A small network was shown many inputs. Here are its activations along a few directions, one row for each input.
In each table, some parts of the input vary, and every possible input appears once, in random order.
Descriptions start from the smaller parts, as in this example, which fits no table here: one of 2 separate values, together with either a single point or one of 9 places along a line or (one of 5 places around a ring, together with one of 6 places along a line).
Shared parts are said once, and a part with two or three values counts as separate values.
In the rows, zero is written as 128.

Other details of the inputs shift rows strongly along two fixed directions, in all tables alike. That doesn't count.

Table:
row 1: [118 131 144 134  96 104 129 121 133 113 126 122 123 139]
row 2: [134 118 122 134 139 121 139 110 147 109 112 116 100 112]
row 3: [135 122 128 139 143 120 122 108 143 103 127 126  97 108]
row 4: [202 115  98  80 139 140  94  69  69 162 188  76 190 167]
row 5: [133 118 125 129 137 121 139 110 134 102 117 122  98 106]
row 6: [124 117 150 105 127 142 137 150 157 118 134 109 118 158]
row 7: [114 157 115 151 150 171 152 162 124 154 101 156 174  98]
row 8: [150 127 135 134 118 134 142 124 145 127 138 150 102 126]
row 9: [119 107 125 107 123 117 122 141 142 131 101 134 104 155]
row 10: [124 136 141 134  99  91 119 129 135 112 139 121 124 128]
row 11: [123 131 144 143 100 102 123 124 139 116 130 120 123 140]
row 12: [140 130 122 122 147 131 129 129 142  96 100 109  90 130]
row 13: [111 151 108 152 172 151 104 139 108 120 116 140 167  73]
row 14: [113 107 125 125 118 111 128 128 136 146 117 130 101 140]
row 15: [ 93 140 118 141 154 140 116 149  96 158 107 154 166 113]
row 16: [114 158 117 147 147 171 151 161 109 148 105 161 171  93]
row 17: [116 127 140 135  89 109 133 124 130 115 121 114 120 137]
row 18: [133 121 124 133 140 117 118 110 141 100 131 127  98 100]
row 19: [105 147 117 153 121 143 121 141 109 143 102 118 191 124]
row 20: [146 139 135 104 120 147 142 133 158 127 108 135 100 142]
row 21: [117 159 115 154 150 166 132 158 112 144 122 170 172  92]
row 22: [124 118 135 126 126  94 116 132 127 137 136 142 101 128]
row 23: [121 116 134 127 126  97 119 129 129 138 133 141 102 131]
row 24: [127 120 137 125  99 114 128 141 145 104 100 113 127 159]
row 25: [121 114 137 132 127 103 120 127 131 141 129 140 100 138]
row 26: [111 151 110 150 175 155 123 133 105 122 102 141 170  83]
row 27: [225 100 104  73 136 147  90  47  67 172 186  59 189 187]
row 28: [116 117 143 121 120 136 146 136 150 130 149 111 115 149]
row 29: [114 122 142 116 123 131 144 132 141 120 159 123 115 146]
row 30: [122 134 140 136  99  94 122 126 137 114 135 121 125 132]
row 31: [148 129 130 127 115 129 133 127 138 122 148 154 102 116]
row 32: [114 118 142 118 117 135 147 136 137 124 153 115 112 143]
row 33: [115 148 111 131 154 156 122 142 101 145 156 125 187 130]
row 34: [114 109 132 122 117 111 129 128 123 141 120 134  97 134]
row 35: [146 129 135 120 118 132 151 123 141 126 133 151 104 124]
Each input here is: one of 5 separate values, together with either a single point or one of 6 places along a line.
The inputs of row 32 and row 5 match in every part but the choice among 5 separate values. If row 29 is changed in the same way as row 32 into row 5, which row does it become? -> row 26
Which other rows does row 7 become when the choice among 5 separate values takes its other values? List them by row number. -> row 2, row 14, row 19, row 28
Which other rows agree with row 22 in the choice among 5 separate values? List them by row number. -> row 9, row 14, row 15, row 23, row 25, row 34
A walk changes only the place on the line of 6. It starts at row 19 and steps to row 17. List the rest of the walk in order. -> row 1, row 11, row 30, row 10
Which other rows agree with row 35 in the choice among 5 separate values? List them by row number. -> row 7, row 8, row 16, row 20, row 21, row 31

Table:
row 36: [132 123 131 125 133 128 135 121 134 120 137 130 109 123]
row 37: [137 125 129 122 129 125 131 127 136 123 137 136 110 125]
row 38: [137 129 132 129 128 128 133 122 139 120 139 129 112 122]
row 39: [133 121 127 124 126 129 137 124 135 130 136 137 109 127]
row 40: [120 123 132 130 120 111 123 126 134 123 136 121 119 135]
row 41: [123 121 137 129 114 113 125 129 134 133 133 129 120 138]
row 42: [125 127 133 133 114 113 126 126 135 119 137 123 123 134]
row 43: [123 126 134 131 113 113 130 125 131 119 136 122 122 133]
row 44: [125 125 139 116 114 135 141 142 144 130 139 120 124 157]
row 45: [123 125 139 114 112 136 144 140 142 130 138 120 124 156]
row 46: [ 87 154 116 158 162 157 128 164 115 130  95 146 170  93]
row 47: [133 125 129 128 122 124 131 120 136 113 120 123 115 124]
row 48: [133 125 129 124 126 120 125 125 135 120 118 129 111 129]
row 49: [121 124 135 125 113 112 126 128 128 125 132 128 119 136]
row 50: [119 122 132 129 118 112 127 126 130 123 135 121 119 134]
row 51: [136 129 132 126 126 128 136 121 137 120 137 128 112 120]
row 52: [121 120 137 127 112 114 129 128 131 133 132 128 120 137]
row 53: [143 121 129 122 133 127 129 115 132 123 141 125 112 128]
row 54: [100 157 116 157 156 156 125 157 116 128 100 145 177  97]
row 55: [133 122 129 127 125 121 130 124 138 129 117 130 111 131]
row 56: [135 122 128 126 127 129 133 125 137 129 137 138 109 128]
row 57: [122 145 115 135 144 143 107 136  91 152 121 129 190 124]
row 58: [132 122 129 126 123 121 134 124 134 129 116 129 110 130]
row 59: [ 81 157 118 162 163 156 127 170 122 128  95 151 168  91]
row 60: [132 124 129 123 124 121 129 125 131 120 117 128 110 128]
row 61: [221 115  92  80 151 155  88  59  51 177 149  84 205 147]
Describe the family of inputs behind these rows. -> one of 2 separate values, together with either a single point or (one of 3 separate values, together with one of 4 places along a line)
The inputs of row 49 and row 57 match in every part but the choice among 2 separate values. If row 60 is changed in the same way as row 49 into row 57, which row does it become? -> row 48
Which other rows does row 50 become when the choice among 3 separate values takes its other values? List them by row number. -> row 36, row 46
Which other rows does row 43 become when the choice among 2 separate values takes its other values? List them by row number. -> row 42
